These are the activations of a small neural network, seen along a few directions. Each row is one input.
Each table varies a few parts of the input and shows all the possible inputs, shuffled.
A made-up example of a description, with smaller parts first: one of 2 separate values, together with either a single point or one of 11 places along a line or (one of 6 places along a line, together with one of 8 places around a ring).
Shared parts are said once, and a part with two or three values counts as separate values.

Table:
row 1: [  1   8   7  24 -16  -9  33 -41 -18  15 -17   9  -7 -10  25 -15 -11   7]
row 2: [  0  16  25  34  -6 -12  34 -14  -9   7 -39   3   4 -22  23  -5   3  19]
row 3: [ 15  42 -18 -30  29  19 -33 -19   3  -3  87 -12  26 -79 -56  20  50 -82]
row 4: [ -8  -6 -27   1 -42 -12   2 -21 -17  -2  -4  18   2  -8   7 -15 -17   0]
row 5: [ 14  54  -1 -33  28  17 -38  -7   4  -8  75 -19  23 -75 -55  26  52 -71]
row 6: [  1 -11  22  -3  -1   0  -5   8  13   4  -3  -7  -5  26  25 -13  11  22]
row 7: [  0  17   9  12 -16 -11  27   3 -23   4 -43   2  -3 -15  25  -7  -6  23]
row 8: [-11 -21 -26   5 -20   0  -7 -13 -13  -3  -2  12  -9  14   3  -9 -20   2]
row 9: [ 17  11 -12  -4  35   3 -37  57  31 -15  25 -17  27  -3 -69  50 -31 -68]
row 10: [ -1  14  17  32 -22 -15  28 -22 -13  10 -23  -3  -1 -16  30  -8  -8   9]
row 11: [  4 -40  -5   2   5  12  -2 -16  -3  -3   5  11 -15  41  10  -6  -2  20]
row 12: [ 13   4  -5  -3  50   3 -31  67  35 -13  15 -23  41 -10 -70  47 -30 -60]
row 13: [ -6  14   1   5 -20 -14  22  19 -16   7 -42  -4   0  -5  11  -5 -10  21]
row 14: [-12   6 -15  -5 -33 -15  11  -9 -12  -3 -15   2  -6  -3  11 -15 -21   7]
row 15: [  8 -32   0  -1   4  11  -9 -22   7   3  17  14 -10  29  17 -15  15  13]
row 16: [ -5  16  -9   2 -31 -19  13   8 -15  -1 -26  -2 -11  -7  16  -9 -17  13]
row 17: [-21  -3 -15   4 -23  -6  -9  -4  -9 -14 -12  10  -7  12   1  -3 -11  15]
row 18: [ 12  -9 -37  -3  32  13 -44  33  24 -14  55   0  41  -1 -73  39 -34 -87]
row 19: [  9  -6  19  -7  14  10  14  -5  13   8   7   0 -24  23  20  -4  26  32]
row 20: [-13   5 -11   5 -15 -13   4  13  -7  -7 -24  -2 -16   8   8  -2 -14  20]
row 21: [ 10   0 -26 -10  30   8 -50  46  23 -11  49 -13  37  -2 -68  44 -33 -75]
row 22: [ 21  53  16 -36  43  10 -20  19   8   0  50 -36  28 -82 -52  29  51 -57]
row 23: [ -4  13  -3  14 -35  -7  10 -26 -21  -4 -17  15  -3 -10  17 -15 -12  10]
row 24: [  2 -12  28   0  18   1   6  16  14   3 -15  -3  -2  21  19 -12  19  33]
row 25: [ -4 -27   6  -6   5   5   5  -3   1  -4  -4   1 -17  42  10 -10  -6  27]
row 26: [ 20  61   5 -33  33  11 -28   7   9  -5  60 -27  13 -80 -54  29  52 -63]
row 27: [-16 -30 -18   7  -7   9  -8 -14   0   3  -3  16  -7  24   6  -3 -10   8]
row 28: [  4 -16   5 -11  11   3   5 -10  11  13   4  -3  -7  32  21 -20  11  21]
row 29: [  2 -20  18  -2  15  -2  10  21   3   7 -27  -9  -2  31  20  -6   3  34]
row 30: [  2 -16  13  -8   9  16   5 -20   9   4  22   8 -17  28  14  -8  27  26]
row 31: [  0  -1 -17  15 -38  -7  12 -39 -22   3  -8  24   0 -14  16 -19 -15   1]
row 32: [-23 -16  -6   5 -11   2  -9  -1  -2   1  -8  10  -7  25   6  -5 -10  15]
row 33: [  2 -15  14   0   4   3   1  11   2  -6 -18  -1 -20  38  14  -2   0  33]
row 34: [-17  -9   1   6  -6  -6   5  19  -2   3 -23   0 -17  18  14  -4 -12  23]
row 35: [  8 -11  34 -21  21  11  15   4  17   5 -14   1  -6  18  23  -5  28  33]
row 36: [ 10 -32   5 -17  14  20   3 -33  12   6  21  17 -19  26  21 -12  22  15]
row 37: [ -4  16   5  16 -33 -13  19  -8 -14   4 -28  -3  -1 -12  27 -13 -18  10]
row 38: [  3  -2  -5  31 -27  -9  22 -52 -19  10  -2  23   0 -18  19 -14  -5  -1]
row 39: [-18   1  -1   9  -2 -12  11  22  -1  -7 -36  -4  -2   3   5  -1  -8  26]
row 40: [-17 -13  11   5   3  -6  12  29  -2   4 -36  -6  -1  15  14  -2  -8  28]
Q: What is each input in this table made of?
A: one of 4 places along a line, together with either one of 2 separate values or one of 8 places along a line
Q: Changing only the place on the line of 4 turns row 28 into row 6. The same change can be made to row 14. Which row results?
A: row 16
Q: Change only the place on the line of 8 in row 36. List by row number the other rows that result.
A: row 4, row 8, row 11, row 15, row 27, row 31, row 38
Q: Change only the place on the line of 4 in row 25. List by row number the other rows that result.
A: row 11, row 29, row 33

Table:
row 41: [-22 -25   3   9   1  -1  11  14  11  -6 -19   6  10  17 -15   9 -26   4]
row 42: [ 14  24  -1   9   3  -8  -7  -1 -18   3  17  -1   7 -74  -3   9  12 -37]
row 43: [  8   2   9  16 -12 -15  13   9  -5 -11 -20  27 -14  19  10   0 -17  20]
row 44: [ -5  13  18  -6 -20   1  24 -22 -15  14 -15 -11  -4  15  29 -19  31  30]
row 45: [-10  12  -1  -2 -27   0  12 -29  -8  30 -10  -8  -1  11  37 -31  33  28]
row 46: [-14  -8 -13   1   3  -3   7  29   5  -1 -25   1  16  22 -25   9 -13  10]
row 47: [-23 -11 -19  -5  -5  -9   1  24  12   2  -8   2   5  23 -20  -8 -26   8]
row 48: [ 11   6   4   2  -4  -4  13 -18 -10  15 -22  -8  -9  -3  35 -19  35  41]
row 49: [  3  27   4  10  10   3  -3 -14 -10  -8  15 -13 -11 -63 -12  20  16 -30]
row 50: [  1  23  -7   3  -5  -2 -18 -24 -12 -14  27  10   8 -65 -13   7  16 -34]
row 51: [ 15 -19  12 -32  41  23 -21  24  14 -14  25  -3   3   9 -14  11 -13 -22]
row 52: [  0  -9 -14  10 -29 -12  -8  -4 -13  -6  -9  12  -7  23  19 -12 -25  11]
row 53: [ 11 -12   8 -14  41  23 -17   9  25  -6  23 -10   8  23 -21  17   1 -18]
row 54: [  4  -8 -14 -15  32  14 -23  11  26   6  34 -13  -3  20 -20   1  -6 -19]
row 55: [  5 -12  11  14 -28 -10  16  -7  -2  -4 -13   9  -8  24  15   5 -17   9]
Q: Changing only one part turns row 47 into row 46. The same change can be made to row 52. Which row results?
A: row 43
Q: What is each input in this table made of?
A: one of 3 separate values, together with either a single point or one of 4 places along a line
Q: Start at row 53 and move only the place on the line of 4, one step at a time. The first step leads to row 41. Which rows follow, in order?
A: row 55, row 44
Q: Change only the choice among 3 separate values in row 44. List by row number the other rows that result.
A: row 45, row 48
